A small network was trained on invented records. Each row is its activation on one of them, seen along a few directions.
After each row come some of the record's fields: RIZ, KISEV, NEROM, SOSO.
Not every record has every field; a missing one is written none.
Other fields move the rows too, some of them a lot.
Strong random noise was added to every row along 6 fixed directions; ignore it. To show where, here is one row again and again, with new noise each time:
[ 122 -417 -111  158 -572  270 -170 -424  285   35 -421 -271  -96  223
  244   44  450  470  104]
[-127 -253 -397   10 -341  -97    2  -78  144   -6  -97   60  -37  245
  188  191  114  140  -21]
[ 113   49 -110  -69  -24 -256  -85   -7  281  -72   93   -2  289  179
  149  275  348  231 -166]
[ -46 -384  468  139 -375  154 -291   31  -39   46  -52 -268 -358   69
   36 -303  161  423   16]
[ 209 -166  -71 -174  115  166 -319  178  459  -41  357  337  273  -62
   47  214  246   -8 -384]
[-192  -90   55 -251  247 -241  197 -171 -503   78  186  -17  -83  186
  147   27  371  230 -135]
[-200  -85 -361   93 -340   -9  252  296   85 -216   55  -35   -3  122
  -68   81  -63  -76   38]
[-142  100 -483   62 -204  203  857  -98 -282 -345 -159 -417  153  157
 -106   99  412   -7  233]

[   3  150  120 -141  328 -272 -189  105  -19   57  252  152   75  -33
   27   29  -81    1 -184] | RIZ=gasan KISEV=vefet NEROM=rek SOSO=vunib
[-213  139  -19  -49  197 -223  170  -75 -409   54   -2  -81 -154   30
   -3 -118 -180  -22   89] | RIZ=vab KISEV=pup NEROM=fanaf SOSO=kone
[ 229  -11  161  -28   -4  178  -40   74   87 -145  126   33  173  -92
  -96   48  331   37 -189] | RIZ=tana KISEV=pup NEROM=fanaf SOSO=kone
[ 436  358  644  247  -62  157 -199  539  515 -313  167 -258  351 -279
 -355 -113   65   -1  -47] | RIZ=ginu KISEV=voron NEROM=rek SOSO=vunib
[ -91 -173   33   53 -123  300  140   22 -220   -2  -66   16 -230 -102
 -117 -175 -114 -155   93] | RIZ=varik KISEV=voron NEROM=rek SOSO=kone
[ -10 -258   25 -350  475  137 -211 -364 -298  307  178  367 -135  -61
  189  -11  149    9 -258] | RIZ=gasan KISEV=pup NEROM=rek SOSO=vunib
[  38 -140  -55   94 -190  336  -45  109  141  -94  -15   -1  -66 -107
 -106  -94  -63  -76    2] | RIZ=ginu KISEV=vefet NEROM=rek SOSO=vunib
[ 225   69 -353  134 -199  389    5  196  504 -290   -3   38  280 -164
 -179  113  -23 -215  -56] | RIZ=ginu KISEV=vefet NEROM=fanaf SOSO=kone
[ -47 -222 -224   70 -273  267  -94  251  181 -148  100  137  -88  -74
 -107  -42 -138 -121 -109] | RIZ=tana KISEV=vefet NEROM=fanaf SOSO=kone
[  60  488  -22  133  -40 -603  -80  357  328 -249  109 -175  330  104
  -57  164 -115  114  -47] | RIZ=ginu KISEV=vefet NEROM=fanaf SOSO=vunib
[  20  -40  381  261 -297   91  -95 -145  -93   76 -373 -353 -289  -18
  -33 -293 -124  186  298] | RIZ=vab KISEV=voron NEROM=rek SOSO=vunib
[ 172  238  102    4  150 -199 -243   32  254  -63   86  -98  222  -14
   22   49   65  169 -114] | RIZ=gasan KISEV=vefet NEROM=fanaf SOSO=kone
[ -97  276  -66   72   27 -334  128   32  -78  -29  -93 -126   27   68
  -10   19 -209  -27  144] | RIZ=vab KISEV=vefet NEROM=rek SOSO=vunib
[-261  243 -141  -43  193 -286  470 -124 -407  -24  -48 -317   -8  163
   35  -25   25   74  213] | RIZ=vab KISEV=vefet NEROM=none SOSO=kone
[ 159  123 -248    0   40  114   75  -43  390 -147   15 -165  355   36
   32  176  263   90  -15] | RIZ=varik KISEV=vefet NEROM=none SOSO=kone
[-107   -7 -171  -23    6 -245 -195  145  251   51  117  108   33   99
  108   97 -203   29  -60] | RIZ=gasan KISEV=vefet NEROM=none SOSO=vunib
[ 214 -117 -161  322 -574  502  -37  204  541 -215 -258  -21   68 -146
 -192   13 -140 -212  143] | RIZ=ginu KISEV=voron NEROM=rek SOSO=vunib
[  -6  224 -126   23   65   15  151  512  118 -266  297  150  189 -167
 -276   41 -242 -360 -110] | RIZ=ginu KISEV=pup NEROM=fanaf SOSO=kone
[-181 -135   60    6  -31   80  106    1 -188   86  -11  -90 -210   28
    2 -150  -95    3  126] | RIZ=gasan KISEV=vefet NEROM=none SOSO=kone
[  31  120  315  164  -81   29   -9  230  145 -118   31 -357   30  -34
 -126 -177  -13  146  122] | RIZ=gasan KISEV=pup NEROM=none SOSO=kone
[  89  133  314  -62  226 -129 -227  282   99  -38  309   73  103 -109
  -85  -46  -33   12 -197] | RIZ=ginu KISEV=vefet NEROM=rek SOSO=kone
[ 193 -156  713  -97  322  427 -248  -60 -119  139  187 -111 -109 -229
  -71 -324  262  174 -103] | RIZ=gasan KISEV=voron NEROM=none SOSO=vunib
[ 223  632  -46 -281  782 -299  352 -261 -218  -25  134   28  534  -68
   -3  277  303 -145  -91] | RIZ=vab KISEV=voron NEROM=fanaf SOSO=vunib
[-250   13 -387    9 -136 -384   67 -107 -139  114 -172  134 -149  192
  148  124 -313  -79  111] | RIZ=gasan KISEV=vefet NEROM=fanaf SOSO=vunib
[ 139   56   28   38 -208 -336  -78  -22  159  -25 -102   81  171  157
  101  259  204  118  -68] | RIZ=tana KISEV=voron NEROM=rek SOSO=kone
[  22  -24 -116 -276  461  298   72  241  -94  -28  458  493  119 -267
 -166   53  -76 -456 -305] | RIZ=ginu KISEV=pup NEROM=rek SOSO=vunib
[  86  196  449   55   44 -313  -21 -146 -192   38 -126 -296    3   80
   41  -76  204  300   83] | RIZ=varik KISEV=voron NEROM=rek SOSO=kone
[  75 -176 -465 -149  129  409   99 -330  192   25  -28   54  171    8
  135  156  287   -8  -49] | RIZ=gasan KISEV=vefet NEROM=none SOSO=kone
[   9  288 -667  -91  196   73  500 -130   -2 -231   -7  -31  362    9
  -47  256  144 -220   18] | RIZ=gasan KISEV=vefet NEROM=fanaf SOSO=kone
[  38   55 -374 -177   73 -303  217 -503 -160   18 -156  -22  218  288
  284  351  541  259  -77] | RIZ=tana KISEV=vefet NEROM=rek SOSO=vunib
[ 129  -35 -165   14    7  344   81 -448  -52   52 -295 -131   -9  -50
   53  -33  159   34  125] | RIZ=vab KISEV=vefet NEROM=fanaf SOSO=vunib
[ -80   31  504  -27  292  629  479  387 -500 -250  385 -337 -124 -334
 -453 -485  134 -162   37] | RIZ=ginu KISEV=vefet NEROM=none SOSO=kone
[ -13  163  569  194 -243 -314   63  417  -48 -193   93 -373    2   82
 -159 -136  113  246   69] | RIZ=tana KISEV=voron NEROM=none SOSO=kone

Here are new rows. What are their fields?
[-174 -355 -237 -283  257   23 -234 -449 -324  328   28  334 -298   65
  283  -16   -3   80 -181] | RIZ=gasan KISEV=vefet NEROM=fanaf SOSO=vunib
[ -15   60  190   24  104 -181 -425  193  140   99  127  129 -110  -98
  -14 -126 -400  -22  -86] | RIZ=vab KISEV=vefet NEROM=fanaf SOSO=vunib
[ 151 -135  504  -74  152  164 -296   -9  -95  119  129  101 -116 -154
  -32 -168  115   79 -159] | RIZ=ginu KISEV=voron NEROM=rek SOSO=vunib
[ 155   68  -80  249 -342  252  213 -121  303 -156 -351 -423  161   46
  -39   21  196  119  291] | RIZ=gasan KISEV=voron NEROM=none SOSO=kone
[ 338   36 -280 -135  212  255 -110 -223  545  -18   42   94  470  -36
  126  306  381   25 -157] | RIZ=gasan KISEV=vefet NEROM=none SOSO=kone
[ -43   65  238  -52  267  157  100   60 -288   69   91   48 -126 -192
 -147 -198 -189 -216   51] | RIZ=vab KISEV=voron NEROM=rek SOSO=vunib
[ -85 -129   17  247 -560   37  198   77  -91 -126 -276 -189 -191  104
  -77  -64   -2   45  208] | RIZ=tana KISEV=voron NEROM=rek SOSO=vunib
[  16  -86 -241  110 -282 -227 -410 -114  395   76 -196   41  -30  145
  204  109 -171  190   -9] | RIZ=gasan KISEV=vefet NEROM=fanaf SOSO=kone
[ -34  349 -499   45   41 -268  177   -6  171 -145  -85  -66  252   72
    9  200 -174 -110   81] | RIZ=vab KISEV=vefet NEROM=fanaf SOSO=kone
[ 140 -374 -158  -49  -19  571 -314 -101  408  197  -33  368  -46 -184
   57   21 -151 -239  -56] | RIZ=vab KISEV=voron NEROM=none SOSO=kone
[  96   92 -178  186 -341  222  325   49   54 -360 -143 -340  144   14
 -165    9  284   74   85] | RIZ=tana KISEV=vefet NEROM=fanaf SOSO=kone
[  33  -32  430   35  -64  189  283  148 -288 -140   85 -231  -39  -50
 -182 -158  330   72   32] | RIZ=tana KISEV=voron NEROM=none SOSO=kone
[ 301  192  301  196 -172   94 -137  357  439 -211   40  -81  254 -161
 -217   12    2  -67  -20] | RIZ=ginu KISEV=voron NEROM=rek SOSO=kone
[-174  319 -450   29   54 -132  520  321   39 -251  119  -60  253   39
 -155  164 -185 -309  124] | RIZ=gasan KISEV=pup NEROM=none SOSO=vunib
[  49 -537  279  236 -652  249 -571  131  441   45 -115  -93 -304   63
   79 -186   15  361  -27] | RIZ=tana KISEV=vefet NEROM=none SOSO=kone
[ 176 -132   18   -3   21  308 -295 -167  227   24  -25  -27   12 -100
   41  -75  115  134  -97] | RIZ=gasan KISEV=vefet NEROM=fanaf SOSO=kone
